These are the activations of a small neural network, seen along a few directions. Each row is one input.
Each table varies a few parts of the input and shows all the possible inputs, shuffled.
Descriptions start from the smaller parts, as in this example, which fits no table here: one of 5 places around a ring, together with either a single point or one of 11 places around a ring or (one of 2 separate values, together with one of 6 places along a line).
Shared parts are said once, and a part with two or three values counts as separate values.
(in the rows, 128 means zero)

Other details of the inputs vary at random and push rows far along three fixed directions, the same in every table; ignore that.

Table:
row 1: [135 175  53 122  98  96 139 138 140 139 123 122 122 141]
row 2: [139 165  55 116  94  68 146  89 160 117 160 114 140 139]
row 3: [122 147 123 133 145 112 101 174  79 130 163 162 122  68]
row 4: [106 145 143 121 136 124 104 178 101 124 156 152 111  78]
row 5: [149 144 128 157 206  79 108 151 145 100 174 163 165  89]
row 6: [139 169  63 101 109  91 157 130 136 132 122 115  93 126]
row 7: [138  53 192 138 157 151 137  42 110 112 161 130 161 136]
row 8: [125 127 127 121  93 150 136 117 169 135  88  99 121 175]
row 9: [ 95 116 181 147 155 124  97 145  91 119 185 176 170  61]
row 10: [161  79 137 124 134 118 156  25 143 115 163 121 146 153]
row 11: [ 97 112 185 137 150 156 129 154  96 137 123 154 151 102]
row 12: [157  90 122 131 124  95 128  19 141  96 188 114 155 139]
row 13: [100 154 129 126 130 129 134 177 106 140 108 146 129  92]
row 14: [ 94 150 148 125 113 152 115 189 129 141  95 129 116 123]
row 15: [146 119 109 122 102 154 132 114 139 134  83  85 102 182]
row 16: [139 166  74 104  96 101 135 139 153 127 127 107  91 133]
row 17: [145 103 183 150 186 181 105 181 156 110  56  94 103 158]
row 18: [126 166  81 110 100 114 162 142 153 144  94 120 111 143]
row 19: [129 140 118 140 144  92 117 132 106 133 199 186 159  83]
row 20: [116 122 141 137 121 156 122 152 124 148 102 129 131 146]
row 21: [113  71 202 151 120 220 114 126 128 146  46  99 138 187]
row 22: [152  81 138 129 123 118 130  32 144 101 171 105 150 156]
row 23: [124 131 134 128 129 149 113 163 107 141 116 131 103 124]
row 24: [127 106 152 122 129 154 137 117 117 128  94 110 116 137]
row 25: [149 157  71 111  99 118 135 144 142 140 107 110  89 150]
row 26: [105 142 138 125 134 126 139 158 113 140 124 153 134 104]
Each input here is: one of 2 separate values, together with either a single point or (one of 3 separate values, together with one of 4 places along a line).
Changing only the choice among 2 separate values turns row 1 into row 15. The same change can be made to row 21. Which row results?
> row 3

Table:
row 27: [136 141  93 117 127  75 174  55 139 117 215 173 185 129]
row 28: [114 126 120 123 117  73 159  62 163 111 210 152 168 125]
row 29: [ 89 185  89  79  93  76 148 159 124 121 125 102  83  91]
row 30: [174 161  82 108 126 120 149 137 173 115  94  96  88 134]
row 31: [117 126 137 168 136 139  81 148  86 146 149 167 167 104]
row 32: [ 97  67 195 156 121 185 146 111 120 168  45 120 175 167]
row 33: [117 106 159 124 138 127 151 131  84 163 135 183 132  69]
row 34: [111 104 164 139 148 170  93 154  47 141 143 145 110 103]
row 35: [164 185  63 115 147  96 146 168 134 139 102 141  79  98]
row 36: [170 132  94 122 137 127 154 151 145 155  52 111  77 147]
row 37: [113 119 170 143 139 180  90 178  91 137 158 174 143 130]
row 38: [100 123 161 152 120 121  55 156 118 121 163 143 159  95]
row 39: [ 89 135 171 124 138 140 143 155 120 136 170 169 162  99]
row 40: [132 144 101 146 140 101 105 137  97 149 210 187 146 110]
row 41: [122 116 158 170 189 125 109 185  99 147 104 164 162  94]
row 42: [147 114  85 123 114  69 110  50 113  87 233 120 128 111]
row 43: [140 124 128 108 114 109 161  66 136 117 178 147 149  90]
row 44: [ 96 128 160 109 145 142 150 131  65 114 151 155 138  82]
row 45: [149 150  64 104  88 138 129 121 107 118 112  89  88 168]
row 46: [115 154  94  89  91 126 176 113 130 121 104  81 104 140]
row 47: [129 143 147 156 184 131 107 169 112 106 128 163 173  94]
row 48: [153 167 116 112 147 154 134 194 131 123  69 132  82 113]
row 49: [128 144  80 142 125  60 159  50 128 132 181 163 200 105]
row 50: [151 169  65 145 139 103 140 139 161 135  69 106 133 158]
row 51: [ 90 165 123 144  84 164  72 226 134 136  67 109 107 130]
row 52: [119 108 126 132 133  97 171  92 122 162 164 168 165 135]
row 53: [138  61 200 116 104 217 166  50 145 129  61 104 137 186]
row 54: [113 131 168 144 181 121 110 179 143 109 162 158 132 102]
row 55: [137 163  96 113 130  91 131 154 199 120 108  93  99 168]
row 56: [177  65 165 123 138 129 131  29 198  98 113  75 119 175]
row 57: [119 139 109 127  81 151 106 158 167 135 109 100  96 185]
row 58: [105  69 198 120 100 159 150  54 190 130 107  88 151 207]
row 59: [114 175 100 121  94 158 104 219 134 149 116 124  98 147]
row 60: [149 173  74 136 128 108 135 149 179 112  84  88 139 152]
row 61: [142 172  52 134  73 114 108 136 156 127 117  95 139 157]
row 62: [119 110 128 117 138 109 169  58  88 129 162 136 142 113]
row 63: [114 141 100 119 107 154 112 211  65 168  73 111  62 130]
row 64: [144  96 142 142 133 138  99 143  74 161 154 176 116  87]
row 65: [147  74 139 132  94 127 106  37 187 120 164  88 144 214]
row 66: [144 105 138 129 171  95 131  84 130  79 172 107 121 112]
row 67: [165 107 112 136 121 126 111  77 105 140 172 156 125 116]
row 68: [161 157  16 145  80  67 126 105 139 156 125 116 141 162]
row 69: [129 142 151 139 185 122 121 175 133 116 174 161 147 101]
row 70: [113 167 124 101 144 114 116 204 131 110  84  83  60 110]
row 71: [135 174  63  79  70  59 161  90 180 123 135 107  96 112]
row 72: [116 163  83 112  97 119 181 123 155 164  97 126 123 173]
row 73: [156  50 175 123  85 175  96  41 172 120 109  74 110 192]
row 74: [ 98 121 178 116 124 133 131 133 118 120 153 165 124  60]
row 75: [110 173 109 102 102 146 159 178 114 167  67 145  84  99]
row 76: [134 145 101 120 159 123 147 197  95 147  64 106  71 125]
row 77: [114 181  70 117  78 103 160 125 167 130  97 102 155 140]
row 78: [121 119 179 154 200 153 121 180 111 144 130 171 138 119]
row 79: [155 155  83 106 137 117 154 132 146 102  99  67  88 151]
row 80: [167 115  89 126 104  76 105  49 142  99 227 146 129 100]
row 81: [111 120 114 116 146  76 165 105  62 143 180 165 139  71]
row 82: [169  56 166 131  93 201 114  47 154 123 111  84 125 192]
row 83: [140  75 197 131 174 204 135 118 108 102  69  89 115 171]
row 84: [102 121 196 155 176 129  78 179 138 109 118 135 156  90]
row 85: [132 116 168 130 130 186  86 168  78 131 139 171 115  90]
row 86: [ 60 175 150 117  88 141 115 215 148 144  48 109 121 112]
row 87: [ 65 125 194 147 127 146 112 162 120 122 121 153 171  82]
row 88: [164 109  71 147 126  64 129  67 119 151 225 168 161 146]
row 89: [131 176  61 103  94 116 115 166 101 121 144 100  82 117]
row 90: [120 132 140 158 130 148  79 153  89 122 154 167 174 106]
row 91: [136 124 141 136 199 115 131 137  76 117 153 147 119  86]
row 92: [119 184  63 116  84 107 164 120 152 129  88 118 157 148]
row 93: [123  76 167 120 108 151  90  86 120 110 138  78 106 158]
row 94: [130 108 157 162 164 116 107 112 161  93 134 122 169 123]
row 95: [134 134 158 141 191 137 125 167 119 115 157 174 151 116]
row 96: [155  41 188 157 166 184 151  87 162 153  63  98 141 231]
row 97: [135  66 229 139 155 211 112 135 158 111  56  98  97 149]
row 98: [ 96  99 168 114 123 127 149  83 112 103 153 115 130 109]
What is each input in this table made of?
> one of 3 separate values, together with one of 4 places along a line, together with one of 6 places along a line
Changing only the choice among 3 separate values turns row 36 into row 64. The same change can be made to row 91. Which row results?
> row 34
Changing only the choice among 3 separate values turns row 69 into row 39. The same change can be made to row 56. Which row results?
> row 71
Change only the place on the line of 4 in row 43. List by row number the other rows that result.
> row 39, row 46, row 77
Change only the choice among 3 separate values in row 78. List by row number the other rows that result.
> row 40, row 72
Change only the place on the line of 6 in row 29. List by row number the other rows that result.
> row 44, row 46, row 62, row 81, row 98
Change only the choice among 3 separate values in row 47. List by row number the other rows that result.
> row 90, row 92
